Each row below is a small network's average activation on inputs in which a field has the value named, seen along a few directions.
Values that are neighbours, or in one group, have similar rows; names and order tell nothing.
In the rows, zero is written as 500.
Random noise pushes rows far along 8 fixed directions. That doesn't count. These rows show it; they differ only by the noise:
[550, 328, 500, 371, 513, 498, 328, 597, 583, 623, 464, 582, 459, 485, 608,
 476, 544, 433, 436, 348, 664]
[512, 616, 552, 394, 592, 491, 512, 401, 551, 463, 493, 482, 330, 484, 322,
 550, 464, 451, 514, 646, 357]
[450, 683, 665, 596, 365, 500, 618, 576, 409, 557, 450, 613, 843, 333, 272,
 464, 169, 572, 373, 649, 357]
[146, 544, 568, 314, 190, 545, 507, 498, 495, 533, 575, 463, 372, 352, 720,
 745, 201, 248, 673, 503, 570]
[384, 482, 621, 413, 480, 420, 430, 466, 628, 562, 469, 664, 675, 552, 455,
 592, 269, 372, 402, 576, 511]
[452, 482, 479, 203, 592, 654, 556, 197, 545, 482, 436, 464, 414, 447, 653,
 519, 447, 238, 317, 607, 734]
[402, 436, 429, 497, 436, 526, 434, 591, 426, 650, 554, 538, 451, 257, 500,
 569, 493, 561, 531, 390, 457]
[610, 665, 591, 625, 507, 411, 424, 739, 628, 453, 650, 440, 433, 722, 211,
 523, 693, 616, 760, 460, 303]
[261, 390, 360, 446, 416, 742, 580, 589, 624, 593, 448, 571, 943, 350, 409,
 558, 436, 605, 489, 416, 889]
[397, 506, 517, 387, 534, 557, 503, 490, 703, 485, 462, 554, 646, 580, 338,
 578, 437, 468, 525, 564, 635]


W, 15 values:
w6: [662, 556, 703, 640, 316, 418, 500, 703, 283, 623, 472, 526, 542, 353, 562,
 322, 352, 496, 379, 435, 279]
w12: [480, 556, 580, 586, 488, 470, 485, 401, 705, 328, 540, 491, 577, 765, 520,
 639, 448, 424, 557, 594, 481]
w15: [459, 482, 591, 530, 503, 287, 359, 511, 575, 427, 363, 584, 331, 509, 548,
 548, 224, 443, 474, 666, 284]
w4: [237, 562, 500, 411, 292, 543, 589, 511, 439, 383, 381, 475, 466, 357, 678,
 667, 121, 358, 588, 586, 514]
w13: [503, 421, 627, 399, 598, 281, 259, 481, 643, 511, 460, 604, 127, 570, 414,
 619, 345, 410, 490, 565, 249]
w3: [506, 291, 328, 553, 565, 404, 498, 442, 414, 628, 472, 579, 342, 376, 458,
 493, 581, 673, 462, 446, 417]
w1: [523, 261, 248, 544, 647, 389, 417, 434, 605, 594, 550, 607, 602, 661, 608,
 521, 816, 606, 431, 275, 647]
w2: [347, 454, 421, 477, 323, 661, 557, 567, 220, 580, 592, 376, 446, 219, 729,
 548, 464, 477, 604, 368, 501]
w9: [674, 516, 466, 694, 593, 420, 508, 382, 401, 497, 652, 506, 541, 737, 577,
 353, 750, 567, 473, 465, 432]
w7: [615, 359, 556, 580, 478, 460, 488, 607, 560, 422, 433, 582, 643, 626, 413,
 313, 607, 613, 552, 454, 599]
w11: [361, 338, 389, 309, 791, 336, 356, 339, 781, 421, 381, 596, 328, 816, 529,
 691, 545, 378, 485, 552, 602]
w10: [621, 616, 767, 657, 386, 281, 375, 570, 558, 435, 516, 522, 353, 691, 397,
 511, 268, 390, 510, 597, 213]
w14: [528, 477, 701, 531, 272, 438, 464, 635, 382, 529, 434, 510, 716, 518, 689,
 397, 353, 460, 549, 512, 565]
w8: [633, 730, 518, 415, 644, 499, 734, 370, 488, 345, 259, 551, 487, 469, 288,
 377, 369, 547, 336, 723, 430]
w5: [417, 417, 511, 363, 597, 509, 523, 486, 568, 467, 426, 488, 565, 517, 525,
 562, 431, 495, 580, 576, 601]
The values of W form a ring.
Going along W from w8 by way of its neighbour w1, in what order are w15, w3, w7, w11, w5 met? -> w3, w7, w5, w15, w11
What is the length, in steps, of the shortest route from w2 to w12? -> 4
List every value one step from w13, in the order listed. -> w6, w10

Y, 15 values:
y13: [675, 635, 525, 467, 652, 407, 494, 294, 353, 575, 682, 402,  28, 489, 462,
 561, 661, 353, 499, 558,  96]
y5: [475, 381, 540, 494, 325, 512, 423, 689, 348, 675, 529, 559, 633, 383, 756,
 369, 546, 502, 513, 334, 704]
y15: [583, 480, 459, 595, 509, 326, 373, 629, 613, 471, 545, 494, 448, 763, 571,
 510, 659, 527, 596, 302, 524]
y10: [460, 599, 455, 589, 317, 743, 569, 708, 607, 455, 576, 298, 518, 376, 295,
 567, 623, 641, 792, 480, 599]
y9: [470, 756, 691, 538, 263, 519, 682, 433, 465, 285, 744, 299, 661, 792, 731,
 542, 506, 259, 748, 622, 592]
y2: [616, 624, 510, 504, 499, 710, 725, 381, 419, 398, 642, 270, 683, 598, 567,
 303, 769, 450, 499, 511, 612]
y7: [438, 439, 301, 806, 519, 580, 450, 619, 447, 511, 721, 387, 676, 603, 642,
 516, 890, 550, 580, 209, 638]
y8: [416, 360, 466, 458, 517, 555, 431, 624, 571, 599, 400, 495, 505, 328, 448,
 489, 349, 568, 476, 415, 544]
y14: [600, 273, 395, 397, 486, 653, 434, 591, 298, 622, 333, 507, 404, 201, 851,
 371, 486, 443, 254, 247, 758]
y12: [568, 502, 363, 656, 752, 420, 519, 344, 569, 491, 493, 660, 698, 590, 237,
 434, 601, 720, 294, 607, 449]
y1: [546, 472, 321, 306, 816, 712, 599, 194, 750, 264, 419, 408, 382, 807, 335,
 448, 757, 520, 579, 664, 859]
y6: [476, 479, 490, 588, 296, 527, 529, 465, 263, 496, 620, 456, 527, 386, 745,
 505, 503, 512, 595, 386, 541]
y4: [527, 622, 476, 451, 459, 568, 639, 445, 568, 340, 390, 433, 604, 679, 550,
 535, 470, 414, 446, 588, 606]
y11: [439, 575, 484, 448, 485, 624, 657, 267, 526, 464, 765, 296, 538, 679, 726,
 556, 814, 284, 498, 469, 634]
y3: [262, 532, 633, 227, 483, 360, 283, 464, 757, 438, 611, 513, 220, 846, 799,
 775, 388, 108, 598, 487, 582]
The values of Y form a ring.
Going along Y from y15 by way of its neighbour y12, in what order are y13, y9, y8, y14, y1 met? -> y1, y9, y13, y8, y14
List every value one step from y2, in the order listed. -> y5, y11
